These are the activations of a small network on made-up records, seen along a few directions, one row for each record.
Each row is followed by the record's values for the fields KOB, FILAB, DUBU, FEN, ZADE.
The largest differences between rows may come from other fields.
(in the rows, 500 means zero)
Strong random noise was added to every row along 23 fixed directions; ignore it. To show where, here is one row again and again, with new noise each time:
[471 573 405 417 515 343 417 669 657 464 617 639 566 427 391 594 353 380
 676 617 223 442 534 603 601 624 395 525 392 738 669 678 369 520 502 433
 514 522 487 520 474 525 465]
[456 565 486 508 527 446 492 281 536 383 746 500 687 479 445 457 560 514
 660 599 530 546 222 561 504 632 412 685 425 434 424 495 532 579 646 578
 545 432 412 568 598 586 597]
[334 688 523 515 515 360 461 275 598 370 547 656 686 570 417 557 382 675
 670 546 517 586 142 549 289 453 448 580 522 393 480 606 525 413 549 730
 493 481 500 502 552 545 641]
[615 563 395 437 292 685 717 413 416 524 642 387 638 567 849 419 718 467
 527 331 567 600 472 802 380 348 230 681 358 466 328 512 624 509 498 570
 441 398 480 539 608 444 454]
[370 772 387 521 478 312 364 368 552 539 302 744 416 475 523 342 417 601
 533 411 566 448 395 659 229 245 494 528 663 457 722 516 536 283 357 784
 527 568 394 295 439 461 514]
[448 495 441 629 490 496 392 639 377 526 512 422 327 273 613 476 474 414
 355 496 519 709 511 469 646 533 569 430 338 638 459 513 540 399 240 333
 452 642 506 565 500 436 445]
[575 363 530 635 432 380 453 373 362 681 485 554 601 445 275 789 591 393
 443 701 689 403 496 459 565 514 495 451 575 354 295 536 403 499 405 638
 640 426 533 323 449 618 397]
[508 413 515 739 572 566 621 514 619 534 639 315 240 585 447 699 357 543
 460 610 681 568 515 777 503 602 772 717 350 282 514 377 434 588 602 498
 413 591 439 762 693 409 569]
[455 615 542 307 625 512 546 529 672 553 369 513 479 526 613 541 602 543
 570 417 506 490 499 403 437 648 423 187 631 619 520 464 561 566 351 593
 597 391 578 333 592 599 677]
[519 373 650 558 591 531 372 429 498 561 547 476 558 352 375 691 641 441
 637 564 568 507 536 485 624 587 390 540 545 432 558 436 494 691 489 579
 503 477 618 443 397 589 463]
[382 529 416 482 506 712 527 483 546 657 539 583 550 580 460 638 514 508
 361 474 596 547 360 605 415 271 459 685 533 409 730 334 419 543 590 864
 345 691 322 216 526 599 558]
[452 223 673 702 576 497 452 529 735 486 379 522 328 714 652 784 205 475
 622 534 534 413 587 726 409 362 440 586 410 266 506 743 417 361 555 435
 710 239 708 764 424 218 289]
[752 627 491 392 397 617 590 696 516 520 435 451 679 539 517 523 582 719
 551 336 507 365 665 481 527 404 458 441 600 384 551 441 631 584 549 479
 447 607 723 491 632 414 716]
[438 764 438 480 365 749 519 697 453 276 444 378 403 478 600 334 453 664
 520 367 372 537 746 643 477 534 532 530 581 647 684 508 674 547 571 404
 411 509 491 454 499 461 563]
[531 700 335 551 456 420 433 673 646 529 540 621 639 421 431 664 473 462
 492 469 501 411 582 428 568 591 551 359 496 635 646 565 389 523 442 462
 412 620 515 570 738 415 708]
[412 596 566 741 362 804 577 406 521 314 512 370 538 496 745 615 466 583
 503 277 479 639 599 746 327 353 459 574 363 477 726 529 534 587 484 628
 380 460 506 546 437 407 506]
[801 421 466 363 520 550 568 693 432 822 502 553 627 473 461 655 634 511
 615 473 514 442 660 583 537 279 377 628 505 389 538 457 438 579 447 584
 349 663 613 369 550 434 486]
[553 572 551 400 445 573 609 519 500 572 533 387 408 484 586 576 450 418
 429 568 611 472 386 656 402 636 552 693 471 326 219 784 527 482 586 332
 387 605 555 675 519 415 559]
[202 353 547 643 495 551 396 635 527 389 498 501 289 338 348 380 426 538
 625 415 472 371 316 351 820 591 479 662 517 400 596 490 442 448 587 524
 541 426 652 566 554 450 313]
[431 712 512 438 560 660 601 570 488 576 658 396 542 514 614 486 718 583
 430 384 441 591 343 775 540 410 555 567 419 486 281 441 598 522 464 386
 306 643 469 673 530 481 554]
[328 638 478 528 538 453 416 423 329 440 502 413 384 435 422 544 400 532
 472 702 538 903 456 517 434 714 641 527 470 655 259 464 566 512 371 476
 263 547 519 521 412 588 389]
[506 534 431 436 338 527 672 482 603 626 460 534 702 569 550 600 513 413
 260 344 435 334 355 485 479 318 436 298 433 476 403 498 374 444 373 675
 463 565 645 452 426 544 415]
[702 246 635 713 305 454 722 553 359 246 609 336 213 395 336 377 673 526
 886 563 446 506 690 605 616 787 478 446 460 366 415 577 462 597 457 308
 532 241 376 535 439 569 461]
[533 555 495 399 476 463 414 652 475 704 446 507 361 516 532 653 665 447
 296 545 612 433 529 680 666 529 462 517 545 489 380 431 659 492 498 370
 636 623 443 442 506 561 591]
[601 279 650 462 609 430 540 532 584 432 634 405 477 504 403 571 523 441
 710 656 311 600 570 589 605 625 398 349 405 560 418 477 488 612 414 385
 551 380 605 589 297 628 381]

[493 467 493 568 465 585 503 617 670 577 525 524 550 446 568 528 581 458
 503 229 412 288 433 502 741 475 458 647 366 406 726 415 336 637 574 517
 406 630 611 586 514 354 465]
{KOB: kugo, FILAB: mebob, DUBU: kagu, FEN: mobo, ZADE: gog}
[538 466 308 711 332 465 566 503 421 445 510 502 547 520 573 443 438 609
 573 489 621 471 422 394 591 617 536 648 398 383 457 483 429 438 516 607
 640 376 465 412 790 360 518]
{KOB: vel, FILAB: veb, DUBU: vun, FEN: mog, ZADE: keru}
[448 445 558 221 675 553 479 521 404 499 430 689 544 703 485 216 589 459
 594 409 256 550 504 354 361 212 410 492 575 590 391 481 426 430 668 295
 183 384 324 613 260 413 270]
{KOB: geba, FILAB: pifil, DUBU: vun, FEN: mobo, ZADE: keru}
[483 548 439 586 567 578 532 468 556 443 492 488 521 766 353 657 421 660
 384 650 556 649 660 531 370 500 695 365 592 542 650 237 470 570 551 679
 515 495 301 268 547 658 637]
{KOB: dide, FILAB: mebob, DUBU: vun, FEN: mobo, ZADE: keru}
[461 716 453 300 656 452 527 445 482 538 438 496 386 448 561 425 403 509
 535 528 517 565 495 411 368 762 628 622 489 659 556 509 531 612 602 461
 428 535 348 496 701 518 684]
{KOB: lagug, FILAB: pifil, DUBU: vun, FEN: mog, ZADE: keru}
[428 547 401 573 352 349 442 542 755 569 582 594 534 305 407 701 520 422
 661 463 565 608 394 643 543 582 274 503 508 542 699 471 413 578 246 834
 243 725 802 497 533 542 485]
{KOB: lagug, FILAB: veb, DUBU: vun, FEN: mobo, ZADE: gog}
[272 588 578 653 451 586 567 678 445 275 559 472 467 477 380 721 309 720
 675 417 378 790 522 458 514 515 584 524 366 642 528 580 508 531 559 425
 175 505 609 833 766 415 581]
{KOB: lagug, FILAB: boga, DUBU: kagu, FEN: mobo, ZADE: gog}
[570 519 613 771 645 475 224 434 398 498 604 448 752 231 423 727 644 462
 464 530 592 648 659 319 658 529 608 310 440 609 512 461 526 621 309 317
 495 578 622 702 527 459 584]
{KOB: dide, FILAB: mebob, DUBU: vun, FEN: mobo, ZADE: gog}
[659 571 427 705 360 472 321 574 449 418 453 464 620 457 514 456 510 654
 292 504 578 404 557 532 607 333 566 349 578 343 561 427 673 371 366 466
 714 664 620 382 388 419 622]
{KOB: getu, FILAB: boga, DUBU: kagu, FEN: mobo, ZADE: keru}
[580 516 426 455 481 382 582 259 473 430 565 516 591 383 373 161 468 432
 672 488 512 310 435 366 375 482 498 531 595 433 525 512 425 516 541 642
 470 388 520 556 540 528 421]
{KOB: kugo, FILAB: pifil, DUBU: kagu, FEN: mog, ZADE: keru}
[479 499 403 489 567 339 406 489 357 603 523 661 453 507 382 456 680 476
 552 590 511 423 355 404 687 677 562 708 454 449 446 406 369 546 632 448
 515 487 172 343 546 493 528]
{KOB: getu, FILAB: pifil, DUBU: vun, FEN: mobo, ZADE: keru}
[418 350 494 635 522 577 523 562 556 479 471 652 719 793 351 791 443 578
 451 525 464 371 477 278 582 422 557 420 482 421 511 485 258 480 680 566
 564 321 423 398 584 473 508]
{KOB: getu, FILAB: pifil, DUBU: vun, FEN: mog, ZADE: keru}
[508 367 619 509 464 659 535 484 381 383 444 536 344 473 536 325 564 473
 582 414 556 473 418 319 434 536 489 667 524 296 524 683 414 491 699 348
 365 441 256 475 438 396 544]
{KOB: dide, FILAB: pifil, DUBU: vun, FEN: mog, ZADE: keru}
[577 484 569 576 617 277 435 425 569 529 526 446 493 351 394 495 421 598
 565 545 514 380 410 464 666 606 631 479 434 428 546 358 580 547 442 512
 793 547 650 610 607 529 599]
{KOB: vel, FILAB: pifil, DUBU: kagu, FEN: mobo, ZADE: keru}
[443 417 658 545 534 520 506 492 543 522 550 536 541 490 419 619 527 441
 359 423 556 459 343 406 507 320 535 399 481 396 414 581 481 422 541 388
 461 578 500 759 529 498 584]
{KOB: dide, FILAB: pifil, DUBU: kagu, FEN: mobo, ZADE: keru}
[386 581 338 801 381 631 359 530 559 375 571 469 692 551 590 508 419 642
 473 546 619 705 395 589 502 402 502 528 538 363 430 502 502 349 320 659
 405 550 725 445 450 314 387]
{KOB: dide, FILAB: mebob, DUBU: vun, FEN: mobo, ZADE: gog}
[500 621 404 446 514 456 374 561 494 377 442 487 497 510 559 231 311 616
 391 525 362 598 460 436 485 459 599 472 482 551 553 449 578 373 442 418
 468 674 567 471 309 442 483]
{KOB: kugo, FILAB: mebob, DUBU: kagu, FEN: mobo, ZADE: keru}
[486 875 302 476 394 359 455 613 675 534 388 549 521 611 555 465 524 515
 570 508 439 216 703 801 477 709 588 488 690 564 322 667 442 467 461 395
 519 363 682 575 482 303 359]
{KOB: kugo, FILAB: boga, DUBU: kagu, FEN: mobo, ZADE: gog}
[558 326 436 420 797 600 355 615 603 597 700 486 560 412 346 330 570 478
 477 642 542 491 425 330 686 393 498 444 626 449 683 232 496 531 479 580
 478 712 503 367 504 581 571]
{KOB: lagug, FILAB: lef, DUBU: vun, FEN: mog, ZADE: keru}
[491 608 452 726 379 567 499 483 411 481 527 508 599 573 726 574 760 570
 355 336 562 493 464 623 592 416 503 425 377 490 381 452 548 443 430 409
 654 396 318 468 608 413 583]
{KOB: geba, FILAB: boga, DUBU: kagu, FEN: mog, ZADE: keru}
[632 339 494 389 693 490 545 569 366 817 542 593 441 531 344 603 581 557
 582 655 712 588 460 419 457 354 544 664 592 336 479 389 479 483 542 633
 452 634 308 329 775 551 668]
{KOB: vel, FILAB: mebob, DUBU: vun, FEN: mobo, ZADE: keru}
[699 526 570 371 419 420 533 445 441 532 396 453 439 470 414 548 567 506
 514 552 607 354 701 543 437 629 478 464 658 454 486 503 631 600 563 478
 609 495 527 415 502 625 628]
{KOB: vel, FILAB: mebob, DUBU: vun, FEN: mog, ZADE: keru}
[666 326 405 547 515 704 672 635 242 574 737 379 651 308 612 439 454 441
 572 612 300 535 458 513 600 397 491 632 238 558 417 775 344 393 314 472
 653 470 393 222 555 486 349]
{KOB: vel, FILAB: pifil, DUBU: vun, FEN: mog, ZADE: keru}
[525 697 443 556 303 546 585 404 281 543 388 457 660 415 495 440 547 504
 297 377 370 356 523 490 511 445 638 467 449 551 360 531 401 509 388 547
 451 520 541 322 319 517 286]
{KOB: geba, FILAB: mebob, DUBU: kagu, FEN: mobo, ZADE: gog}
[231 487 501 651 381 577 436 349 464 202 504 388 248 565 567 352 526 610
 428 616 652 856 265 553 476 713 452 457 569 463 403 319 696 459 442 621
 541 411 373 288 342 664 520]
{KOB: lagug, FILAB: pifil, DUBU: kagu, FEN: mobo, ZADE: keru}
[521 381 740 456 586 593 454 365 620 475 374 526 543 573 633 693 526 544
 734 492 509 745 458 489 305 589 293 541 532 354 611 507 486 715 495 674
 346 482 622 335 190 494 538]
{KOB: lagug, FILAB: boga, DUBU: kagu, FEN: mobo, ZADE: keru}
[510 661 404 599 314 376 347 578 629 521 500 714 618 589 560 692 548 463
 346 428 534 283 554 797 512 250 352 494 529 502 624 616 599 347 560 435
 704 558 396 590 550 422 641]
{KOB: lagug, FILAB: veb, DUBU: vun, FEN: mog, ZADE: keru}
[703 322 664 249 698 474 533 490 438 732 456 501 584 337 298 539 525 555
 750 506 496 489 506 301 513 417 384 615 574 383 615 346 494 721 514 711
 332 649 779 410 474 591 485]
{KOB: lagug, FILAB: pifil, DUBU: kagu, FEN: mog, ZADE: keru}
[472 562 488 293 537 356 389 589 483 634 343 625 500 298 455 452 308 335
 432 461 374 371 465 210 597 572 499 529 465 677 571 622 440 509 536 385
 499 627 607 575 504 453 445]
{KOB: lagug, FILAB: pifil, DUBU: kagu, FEN: mobo, ZADE: gog}
[586 710 527 321 543 344 341 503 341 540 262 587 504 315 519 496 381 547
 508 456 479 436 632 263 460 648 563 587 484 671 623 657 592 545 546 357
 573 565 523 414 596 469 644]
{KOB: dide, FILAB: veb, DUBU: vun, FEN: mog, ZADE: keru}
[515 196 555 804 426 705 519 362 287 394 430 393 418 397 569 646 370 332
 394 573 557 833 672 235 402 555 562 378 303 584 630 508 275 595 336 587
 353 401 337 265 296 511 341]
{KOB: vel, FILAB: pifil, DUBU: kagu, FEN: mobo, ZADE: gog}
[558 611 340 315 706 392 392 586 539 633 470 601 701 641 638 496 358 668
 634 559 426 742 456 421 459 489 470 654 408 608 516 388 503 486 475 563
 414 595 625 448 610 353 526]
{KOB: kugo, FILAB: pifil, DUBU: vun, FEN: mobo, ZADE: gog}
[317 502 640 274 533 478 710 464 495 458 397 368 136 552 493 502 393 443
 531 568 315 530 560 717 401 693 516 411 506 740 349 589 593 527 473 473
 624 265 448 469 403 752 331]
{KOB: vel, FILAB: veb, DUBU: vun, FEN: mobo, ZADE: gog}

Here are new rows. What are their fields?
[420 545 467 642 389 290 432 493 661 311 644 387 386 443 465 518 461 510
 407 667 590 622 197 563 693 900 558 389 406 434 265 469 601 482 387 389
 550 626 631 680 480 557 637]
{KOB: lagug, FILAB: boga, DUBU: kagu, FEN: mog, ZADE: keru}
[476 489 591 574 534 582 470 469 717 298 490 458 500 580 687 499 453 563
 576 381 422 535 548 605 426 477 422 395 437 511 715 449 573 576 518 495
 566 417 531 593 429 443 603]
{KOB: vel, FILAB: boga, DUBU: kagu, FEN: mog, ZADE: keru}
[632 416 530 364 612 407 620 508 659 553 512 480 366 460 601 326 415 449
 797 509 477 442 419 566 375 580 448 625 486 361 477 661 425 485 474 492
 452 476 630 640 527 350 471]
{KOB: getu, FILAB: pifil, DUBU: kagu, FEN: mobo, ZADE: keru}
[394 262 636 617 550 548 501 404 478 344 391 473 150 501 416 580 252 543
 567 512 668 695 587 335 347 542 534 603 479 442 824 402 507 562 658 634
 394 447 382 532 619 528 607]
{KOB: lagug, FILAB: pifil, DUBU: vun, FEN: mobo, ZADE: keru}
[343 479 423 479 527 419 477 575 427 566 450 613 386 540 470 357 377 527
 355 488 293 491 386 570 592 244 537 550 401 603 617 376 476 323 455 568
 633 583 324 351 383 569 323]
{KOB: lagug, FILAB: mebob, DUBU: vun, FEN: mobo, ZADE: gog}
[577 627 439 591 315 518 672 494 418 480 388 374 461 671 680 680 615 634
 502 475 585 652 525 554 505 897 594 509 369 464 169 444 445 648 434 464
 386 370 541 401 575 399 529]
{KOB: geba, FILAB: pifil, DUBU: kagu, FEN: mobo, ZADE: keru}
[611 341 616 591 470 504 804 433 402 622 457 452 501 672 484 688 723 576
 562 401 480 602 554 594 433 384 538 334 411 397 270 338 374 563 323 604
 365 363 492 484 444 554 386]
{KOB: getu, FILAB: pifil, DUBU: vun, FEN: mobo, ZADE: keru}
[446 273 580 580 696 523 353 372 467 570 671 529 498 562 600 538 790 405
 573 552 554 804 425 669 601 375 305 607 385 507 511 217 558 580 481 514
 491 455 289 517 367 564 413]
{KOB: getu, FILAB: mebob, DUBU: vun, FEN: mobo, ZADE: gog}
[485 370 434 533 451 647 631 814 671 495 485 543 356 631 321 506 159 565
 464 558 406 436 449 479 437 353 649 533 551 305 692 627 261 347 544 589
 266 755 540 414 446 398 494]
{KOB: geba, FILAB: mebob, DUBU: kagu, FEN: mobo, ZADE: keru}
[424 434 404 556 326 520 648 631 530 405 408 553 440 616 434 397 574 584
 495 326 487 496 453 297 577 505 489 271 540 479 476 348 374 446 431 600
 315 425 529 415 549 494 448]
{KOB: getu, FILAB: boga, DUBU: kagu, FEN: mog, ZADE: keru}
[438 534 486 556 218 571 484 596 317 433 338 625 413 662 539 715 371 516
 364 503 581 646 532 538 347 453 478 704 468 423 358 802 455 343 648 364
 277 531 373 473 453 358 473]
{KOB: dide, FILAB: mebob, DUBU: vun, FEN: mobo, ZADE: keru}
[370 481 648 488 544 494 458 386 646 320 536 456 389 359 583 419 392 504
 677 385 512 377 405 507 530 609 358 663 465 490 764 541 662 596 719 526
 741 377 555 709 660 514 635]
{KOB: lagug, FILAB: pifil, DUBU: kagu, FEN: mog, ZADE: keru}
[495 462 500 496 589 387 288 595 666 528 414 442 374 467 658 483 412 552
 581 589 559 606 453 552 614 724 444 563 519 416 507 463 593 490 350 484
 579 607 830 494 328 381 443]
{KOB: kugo, FILAB: pifil, DUBU: vun, FEN: mog, ZADE: keru}
[655 488 464 399 423 299 402 626 700 505 335 547 424 628 538 565 521 423
 373 522 562 381 643 414 610 701 449 252 568 537 499 389 584 549 520 315
 637 530 581 586 474 469 656]
{KOB: getu, FILAB: pifil, DUBU: vun, FEN: mobo, ZADE: gog}
[658 561 476 439 365 612 542 446 479 602 411 361 443 412 760 318 614 377
 393 362 694 432 615 665 338 425 445 536 621 362 321 590 612 466 368 437
 350 566 725 626 369 328 363]
{KOB: vel, FILAB: pifil, DUBU: vun, FEN: mog, ZADE: keru}
[312 714 492 596 511 494 520 670 640 579 542 518 545 586 283 865 506 642
 454 551 555 522 459 655 562 549 694 404 622 507 365 481 477 510 452 536
 328 638 666 679 688 507 611]
{KOB: getu, FILAB: pifil, DUBU: vun, FEN: mobo, ZADE: gog}
